Here are a small network's activations along a few directions, averaged over the inputs that share one value of a field.
Related values have similar rows: they may be neighbours, one step apart, or belong to one group.
In the rows, zero is written as 500.
Strong random noise was added to every row along 12 fixed directions; ignore it. To show where, here is one row again and again, with new noise each time:
[330 509 368 399 619 247 342 675 467 632 345 556 334 521 540 399 253 680
 625 301 741 529 673]
[532 596 512 420 497 311 690 510 478 807 766 462 296 303 538 486 247 668
 433 615 524 453 368]
[526 359 573 610 538 624 536 539 545 566 425 532 527 392 514 394 501 682
 442 547 535 551 353]
[523 582 429 482 637 375 446 517 464 611 551 547 354 537 567 442 468 203
 436 662 573 551 557]
[388 439 677 615 491 638 483 528 218 665 362 614 555 570 348 178 532 589
 342 718 663 780 647]
[506 652 475 467 350 405 708 544 300 635 645 405 460 360 445 514 240 481
 431 587 475 466 497]
[350 488 589 484 331 591 573 270 425 469 738 393 524 595 317 163 701 497
 451 681 397 584 567]
[367 304 487 222 344 348 632 756 594 592 611 475 353 485 558 290 276 632
 581 220 423 444 411]
[428 227 635 471 571 563 482 514 478 545 363 677 559 645 461 425 679 296
 213 633 470 647 478]
[470 479 559 485 377 651 549 367 381 627 579 628 503 262 512 451 651 768
 409 599 544 653 652]
[501 403 654 379 542 577 463 485 546 596 535 671 392 450 563 466 591 693
 562 425 541 532 630]
[527 576 583 530 447 404 491 230 565 413 502 419 563 583 325 604 544 321
 506 648 307 298 535]
[489 296 670 593 751 598 303 558 502 519  90 742 560 579 485 603 565 616
 436 445 669 565 604]
[519 664 574 695 748 703 394 266 480 259 556 352 521 634 392 572 646 532
 672 508 611 392 603]


Field Fogav:
z4: [627 584 353 493 727 486 364 528 706 439 507 542 501 654 727 509 551 421
 612 499 582 569 214]
z3: [615 538 660 562 586 446 397 533 574 488 407 440 534 836 404 353 480 309
 628 615 437 420 436]
z2: [382 504 578 309 351 801 651 571 410 387 782 475 467 467 520 440 563 772
 690 208 501 546 660]
z7: [492 701 313 437 686 213 494 369 625 636 673 445 499 657 559 535 421 617
 435 650 554 503 185]
z8: [494 485 479 393 434 346 347 523 722 528 350 586 564 643 534 410 472 606
 651 414 434 451 458]
z9: [548 458 728 424 584 558 408 523 576 521 389 639 557 787 513 408 563 566
 612 497 505 583 412]
z6: [445 490 584 668 563 631 565 423 368 402 512 425 637 639 338 498 562 335
 320 704 495 570 427]
z5: [470 363 330 739 680 543 372 551 712 324 415 308 607 652 483 412 651 514
 448 467 533 545 204]
z1: [272 432 417 272 499 317 389 416 616 530 571 539 563 722 450 520 686 809
 481 405 503 531 599]
z10: [290 393 438 419 472 216 510 438 578 504 467 479 516 546 410 672 425 685
 388 347 441 413 455]
The values of Fogav form a star with 3 arms.
Fewest steps between z9 and z5? -> 4
List every value one step from z8, in the order listed. -> z3, z7, z10
List every value one step from z2, in the order listed. -> z6

Field Kelov:
t7: [341 236 709 571 540 450 484 780 397 485 483 303 246 613 278 233 398 607
 568 193 669 440 611]
t2: [421 659 412 501 752 629 423 709 323 534 545 537 425 693 608 352 456 556
 562 441 837 741 577]
t10: [706 556 624 571 686 765 436 556 525 349 589 522 418 647 652 386 658 206
 703 499 558 530 491]
t9: [484 454 468 530 243 472 477 532 499 249 215 437 710 595 363 633 505 131
 545 323 264 327 632]
t4: [333 400 349 614 401 397 461 356 580 453 347 420 580 352 385 524 486 682
 437 461 454 445 495]
t3: [486 583 386 454 619 528 561 233 492 522 655 549 640 491 561 726 661 662
 265 679 536 605 295]
t5: [587 453 596 507 500 574 639 902 354 486 325 525 536 578 552 420 138 275
 527 394 513 491 350]
t12: [519 449 466 465 320 540 554 496 528 359 586 399 418 274 470 593 520 422
 589 338 367 324 686]
t14: [576 498 649 286 466 486 495 644 487 751 571 706 367 510 616 360 457 675
 644 456 532 585 691]
t13: [674 578 649 420 335 351 576 548 620 665 598 535 420 549 527 400 412 291
 570 650 291 443 394]
t1: [481 597 626 670 425 605 420 334 525 363 701 228 389 545 301 146 650 515
 738 585 483 438 656]
t6: [388 437 544 402 368 445 518 528 474 620 514 580 465 506 457 285 473 478
 459 582 434 611 570]
t11: [538 594 273 490 605 412 335 589 564 641 447 609 456 571 728 201 531 480
 563 647 661 749 379]
t15: [422 335 816 327 686 456 589 316 482 758 941 585 120 490 439 524 725 476
 262 614 524 493 682]
t8: [358 535 426 388 477 384 476 577 473 407 448 448 590 830 434 226 354 243
 560 524 445 538 427]
Each value of Kelov is a pair of two hidden parts, and every pair occurs once (5 first parts, 3 second parts).
Changing only the second part turns t15 into t5. t7 has the same second part as t15; what does that change turn t7 into? -> t11
Changing only the second part turns t10 into t14. t8 has the same second part as t10; what does that change turn t8 into? -> t12

Field Mabur:
y12: [595 494 428 689 495 546 433 325 555 335 478 403 471 245 538 605 619 562
 586 446 546 392 515]
y15: [325 452 557 502 350 375 538 387 457 560 496 382 423 342 309 430 419 917
 509 368 557 480 527]
y13: [645 480 471 711 552 875 558 614 406 298 553 350 487 359 587 534 665 436
 526 440 599 590 426]
y1: [440 368 480 666 347 389 412 501 508 577 169 576 593 438 421 423 565 564
 354 570 463 585 511]
y2: [526 485 601 609 314 430 546 415 405 657 368 559 388 100 399 569 386 646
 468 571 508 478 671]
y10: [479 511 637 399 458 423 407 306 494 459 507 515 507 639 369 531 646 632
 594 453 462 421 711]
y11: [318 207 608 595 433 453 618 534 406 548 502 411 371 294 322 694 528 617
 184 324 506 459 595]
y8: [605 339 595 452 571 484 603 668 651 766 687 681 193 297 761 375 511 559
 427 508 552 620 280]
y7: [513 296 857 539 467 585 521 457 679 618 600 546 285 490 443 188 583 526
 587 489 384 471 475]
y6: [518 600 378 499 398 659 422 502 499 376 380 541 654 380 558 563 520 589
 654 444 498 507 654]
y9: [382 292 539 510 516 719 579 706 441 468 596 420 477 604 461 157 658 460
 395 479 557 710 443]
y4: [523 710 324 452 548 637 467 628 236 507 621 557 450 422 665 415 493 334
 564 562 701 665 777]
y5: [384 118 592 462 587 514 432 572 594 543 368 584 531 634 461 369 653 619
 349 450 529 549 440]
y3: [530 455 595 815 652 721 664 699 300 542 495 363 392 244 461 639 318 554
 355 395 704 494 472]
y14: [561 378 706 463 527 659 559 509 452 492 435 632 656 604 474 485 477 534
 424 549 443 536 403]
Each value of Mabur is a pair of two hidden parts, and every pair occurs once (5 first parts, 3 second parts).
Changing only the second part turns y13 into y10. y6 has the same second part as y13; what does that change turn y6 into? -> y4
Changing only the second part turns y7 into y14. y11 has the same second part as y7; what does that change turn y11 into? -> y5
